Each row below is a small network's average activation on inputs in which a field has the value named, seen along a few directions.
Related values have similar rows: they may be neighbours, one step apart, or belong to one group.
(in the rows, 500 means zero)
Random noise pushes rows far along 17 fixed directions. That doesn't count. These rows show it; they differ only by the noise:
[370 542 595 532 441 421 629 478 594 538 431 591 404 371 460 525 427 691
 555 500 516 515 562 612 500 553 387 393 532]
[516 557 307 457 392 491 419 505 640 597 404 558 670 525 380 512 436 425
 485 712 315 333 534 658 655 556 562 492 461]
[562 389 295 434 481 388 368 557 450 429 652 279 546 516 612 425 492 355
 540 663 307 455 509 375 576 632 394 766 395]
[549 680 568 536 482 765 478 397 753 529 503 484 505 466 596 660 651 357
 503 285 608 473 374 461 505 328 656 533 371]
[384 402 479 615 657 425 378 603 284 577 603 459 587 555 449 375 486 350
 488 519 642 555 427 497 413 423 246 433 520]
[316 406 602 520 314 530 591 647 596 338 410 595 493 380 595 384 580 632
 415 460 517 536 450 425 587 506 275 284 521]
[449 539 607 431 492 462 521 455 334 496 531 565 395 683 521 497 513 507
 429 399 610 513 428 455 408 361 677 348 552]
[481 510 736 450 515 725 455 512 632 578 256 582 424 533 371 613 651 535
 593 456 494 319 516 460 570 427 565 428 643]
[278 533 539 497 401 703 353 399 691 743 341 558 420 477 438 573 463 384
 616 354 548 486 293 417 537 574 407 460 474]
[397 466 400 583 476 394 628 521 484 511 668 484 537 436 438 474 405 707
 407 663 474 413 576 594 472 579 420 258 546]
[372 313 309 343 179 364 458 479 381 489 670 561 654 657 546 555 573 621
 235 357 528 591 573 485 526 614 379 258 620]
[486 515 657 685 599 533 574 454 580 534 277 694 419 428 545 365 421 476
 652 537 569 737 383 333 539 493 633 543 523]
[423 541 606 532 491 543 590 703 403 404 314 634 569 476 602 349 542 427
 359 598 530 683 495 395 614 286 422 472 463]
[592 415 630 514 629 565 622 606 442 587 501 552 641 597 295 461 568 437
 482 608 549 428 634 534 451 346 407 416 739]
[581 412 568 509 618 665 693 634 413 485 403 558 534 538 350 397 559 586
 410 821 411 385 628 358 590 385 692 318 670]
[286 517 562 385 494 456 348 531 298 512 207 475 476 578 406 566 422 909
 398 476 499 562 423 527 473 665 515 304 665]
[592 588 460 531 497 535 602 436 593 516 572 480 707 539 509 485 460 434
 413 371 624 657 392 547 371 420 546 505 503]
[509 412 560 591 409 642 634 558 534 407 514 389 642 524 510 288 502 437
 407 320 658 437 334 268 299 408 394 496 480]
[641 360 634 559 495 514 554 362 638 563 339 782 486 612 461 345 472 327
 724 443 575 760 339 340 514 561 706 519 719]


N, 18 values:
n6: [686 568 476 762 103 851 696 456 555 393 436 612 293 343 609 591 515 480
 444 586 649 421 525 296 550 493 604 468 548]
n8: [510 721 654 715 566 576 603 491 607 504 566 599 283 343 555 588 509 472
 581 560 546 329 551 615 496 339 534 470 366]
n4: [616 480 517 596 604 251 525 406 417 685 435 796 477 532 288 514 428 525
 650 655 494 426 830 715 572 480 665 500 574]
n1: [456 496 629 641 207 487 437 527 554 388 564 677 277 566 630 533 460 553
 528 617 404 216 457 425 569 611 507 343 638]
n11: [478 514 260 446 386 366 698 447 346 479 689 580 333 470 415 403 322 500
 448 636 554 491 467 687 472 526 611 210 402]
n5: [268 495 561 677 563 623 345 526 526 687 572 534 659 700 411 547 495 465
 353 449 567 324 393 450 413 466 325 279 663]
n2: [572 564 502 725 378 508 652 520 648 321 476 460 717 417 621 478 446 729
 339 503 510 465 577 431 443 513 577 547 455]
n3: [422 415 595 413 729 338 605 492 500 696 449 663 553 593 340 492 549 545
 519 567 350 387 876 542 591 339 612 534 497]
n7: [442 737 475 402 568 590 224 569 416 700 501 403 596 693 426 745 401 386
 403 591 420 500 380 694 519 538 310 551 638]
n13: [419 693 648 419 443 632 447 537 553 586 406 641 388 490 639 646 477 244
 579 462 521 708 391 497 601 374 389 649 489]
n15: [422 446 515 631 375 460 291 619 362 337 589 392 276 415 596 601 631 644
 513 454 544 153 578 507 548 566 275 448 412]
n18: [427 390 603 484 381 433 306 348 646 553 488 789 511 742 580 522 539 503
 549 390 427 508 394 379 600 657 761 325 661]
n12: [375 531 745 326 753 600 328 546 362 481 439 414 306 660 547 531 632 462
 536 356 418 261 439 320 418 291 756 555 406]
n10: [608 558 460 647 705 455 242 551 393 437 463 371 482 442 532 582 537 461
 574 628 441 397 555 563 551 542 489 730 424]
n14: [609 440 387 424 652 447 381 525 479 478 580 263 634 426 391 495 522 428
 580 372 548 556 444 725 374 611 182 663 493]
n16: [379 689 556 523 452 542 504 558 324 555 393 407 308 470 444 537 311 491
 538 625 561 432 393 578 444 473 344 506 491]
n17: [517 737 652 273 360 332 450 482 475 582 398 501 480 707 398 627 308 423
 563 425 474 408 435 793 382 492 370 649 638]
n9: [399 533 367 349 265 690 525 574 373 652 441 404 366 606 378 460 391 273
 376 702 323 110 537 344 519 409 471 570 366]
Each value of N is a pair of two hidden parts, and every pair occurs once (6 first parts, 3 second parts).
n18 and n13 share the first part; n18 and n15 share the second. Which value has the first part of n15 and the second part of n13?
> n11
n8 and n10 share the first part; n8 and n4 share the second. Which value has the first part of n4 and the second part of n10?
> n17
n1 and n12 share the first part; n1 and n7 share the second. Which value has the first part of n7 and the second part of n12?
> n14

T, 12 values:
t3: [487 554 588 475 186 629 443 700 429 486 421 696 401 520 423 525 605 132
 537 571 626 291 483 679 624 272 176 381 572]
t5: [565 262 592 441 454 674 529 521 375 610 345 629 327 546 407 330 522 154
 702 447 579 661 428 196 508 520 364 670 648]
t7: [520 415 504 448 673 183 491 374 384 395 445 767 495 498 642 401 779 456
 475 140 693 828 683 560 604 226 815 486 201]
t9: [580 466 350 708 412 291 723 581 461 370 761 471 603 326 641 448 336 672
 434 748 505 756 561 562 497 659 250 470 622]
t10: [636 389 825 617 650 372 495 724 311 237 498 461 527 558 435 451 595 715
 526 448 653 427 526 641 283 500 178 434 854]
t8: [754 520 670 599 534 354 434 628 621 354 415 530 907 631 662 600 687 464
 462 485 437 612 756 515 560 385 359 914 680]
t1: [455 475 379 379 458 401 459 561 480 339 501 415 487 376 541 399 503 538
 478 471 460 587 409 650 509 593 376 424 371]
t2: [476 252 491 581 448 594 676 398 822 553 209 726 667 445 434 103 437 368
 630 398 498 734 302 185 570 566 716 485 443]
t11: [623 790 534 670 596 518 370 499 464 380 540 530 442 537 603 587 524 424
 495 592 568 458 358 723 501 324 703 431 436]
t4: [376 430 329 439 423 449 302 581 599 347 560 364 714 550 540 345 402 597
 415 496 412 497 139 579 463 759 391 283 522]
t12: [665 523 462 693 374 471 488 560 416 450 348 624 681 520 490 505 507 517
 398 643 520 381 712 522 583 429 568 575 530]
t6: [694 298 436 649 759 485 551 511 441 397 627 299 574 452 333 441 608 745
 498 584 447  71 808 446 371 526 679 521 474]
T is arranged as a line.
Name the neighbours of t3, in listed order.
> t9, t12
Name the neighbours of t7, in listed order.
> t2
Name the neighbours of t11, in listed order.
> t1, t4
